These are the activations of a small neural network, seen along a few directions. Each row is one input.
Each table varies a few parts of the input and shows all the possible inputs, shuffled.
Descriptions start from the smaller parts, as in this example, which fits no table here: values(3) and (point or ring(11) or (ring(5) and line(6))).
Shared parts are said once, and a part with two or three values counts as separate values.
(in the rows, 128 means zero)

Other details of the inputs vary at random and push rows far along two fixed directions, the same in every table; ignore that.

Rows:
x1: [125 102 115 130 147 158  90  90 146  65 149 166 136]
x2: [171 127 120 161 136 204 137  83 145  77  98 116 122]
x3: [118  89  88 135 167 173 103  96 140  46 145 178 161]
x4: [127 140 125 130 103  81 133 167 119 189 112  84 119]
x5: [121 139 152 124  95  71 145 147  94 177 143 140 121]
x6: [139 110 112 130 140 108 139 104 126  88 141 161 152]
x7: [ 61 107 127  38 151  80 103 139 102 154 178 153 110]
x8: [157 161 164 192 113 147 152 135 142 130  77  89 115]
x9: [135  97 123 140 159 128 119 111 143  39 133 148 148]
x10: [142 121 164 105 121  93 116 148 102 153 150 130 129]
x11: [128 106 108 111 172 171  91  65 136  45 138 160 136]
x12: [141 106 114 137 157 127  91  84 123  73 133 113 137]
x13: [124 116 131 120 111  75  99 143  97 148 147 114 117]
x14: [129 119 151 146 130 112 120 130 121  91 131 133 129]
x15: [146 143 122 133  98 152 165 149 137 165  94 100 112]
x16: [154 131 132 141 101 157 140 132 121 134 116 123 105]
x17: [166 130 101 176 131 188 126 105 180  78  97 143 137]
x18: [ 92 160 140 137 106 123 152 182 114 229 114 109 105]
x19: [ 94 153 133 134  90 118 153 188 117 224 109 115 119]
x20: [116 104 114  96 146 133  91 102 117  82 156 173 125]
x21: [ 37  86 128  42 154  79  87 134 100 150 206 163 129]
x22: [121 132 132 105 123 133 151 144 121 167 125 109  99]
x23: [ 99 100 139 109 176 108 119 112 133  74 149 132 134]
x24: [ 61  86 131  68 153 109  74 105 101 109 192 169 140]
x25: [170 168 124 188 114 135 153 145 148 178  73  60 107]
x26: [117 154 134 105  80 111 162 179 118 215 100 102 104]
x27: [ 57 105 141  81 113  85  97 166  75 174 180 167 124]
x28: [152 123 157 117 147 127 114 112 120 117 132 121 140]
x29: [112 108 119 106 168 107 135  87 126  91 156 149 147]
x30: [148 130  97 177 139 197 134  97 178  92  98 128 151]
x31: [100 152 148 143 100 135 132 160 105 197 115 120 114]
x32: [ 98 138 125  85 108 101 133 160 121 182 126 130 115]
x33: [209 158 101 222 111 165 148 129 163 118  58  79 127]
x34: [209 188 132 234 106 170 164 119 156 104  84  91 133]
x35: [ 78 105 151  64 131  52 113 118  77 145 183 156 135]
x36: [133 145 142 137 136 112 125 110 118 102 148 115 140]
x37: [142 155 140 138  98 153 144 134 120 164  93 107 104]
x38: [109 162 161 128  79 115 130 168 121 220 114 111  96]
x39: [ 65  80 133  27 127  70  85 135  69 129 199 175 117]
x40: [153 127 116 134 104 154 150 142 131 132 110 123 114]
x41: [ 65  80 114  52 153  96  88 116 130 104 183 169 144]
x42: [131 153 130 134 122 100 150 143 130 137 136 104 146]
x43: [149 135 112 134 104 150 146 140 133 133 102 128 118]
x44: [138 149 165 109 127  97 146 165 120 201 123  95 118]
x45: [123  88  92 132 160 169  97  88 153  48 151 172 159]
x46: [162 134 101 154 157 199 147  85 162  80  90 116 124]
x47: [113 148 145 146  85 127 125 165 117 194 126 130 113]
x48: [108 154 141 126 110 124 138 159 143 200 118 112  99]
x49: [126 162 134 118  74 104 146 191 119 214 105 125  96]
x50: [185 155 142 160 123 149 159 140 156 154  80  91 142]
x51: [136 107 104 129 159 129 140  78 143  66 133 150 167]
x52: [161 133 124 184 148 165 151 109 171  65  83 108 147]
x53: [148 111 102 135 167 127 117  89 140  26 163 149 169]
x54: [131 130 118 130 174 125 129  93 140  67 156 121 150]
x55: [205 139 132 172 134 163 146 125 158 106  87 113 147]
Each input here is: ring(5) and (values(5) or line(6)).
- The inputs of x41 and x17 match in every part but the ring(5) part. If x15 is changed in the same way as x41 into x17, which row does it become? => x40
- The inputs of x21 and x45 match in every part but the ring(5) part. If x7 is changed in the same way as x21 into x45, which row does it become? => x49
- List by row number the other rows that have the ring(5) part in common with x2. => x8, x11, x12, x24, x28, x31, x35, x36, x37, x38
- Which other rows does x23 become when the values(5) part takes its other values? List them by row number. => x25, x29, x44, x54
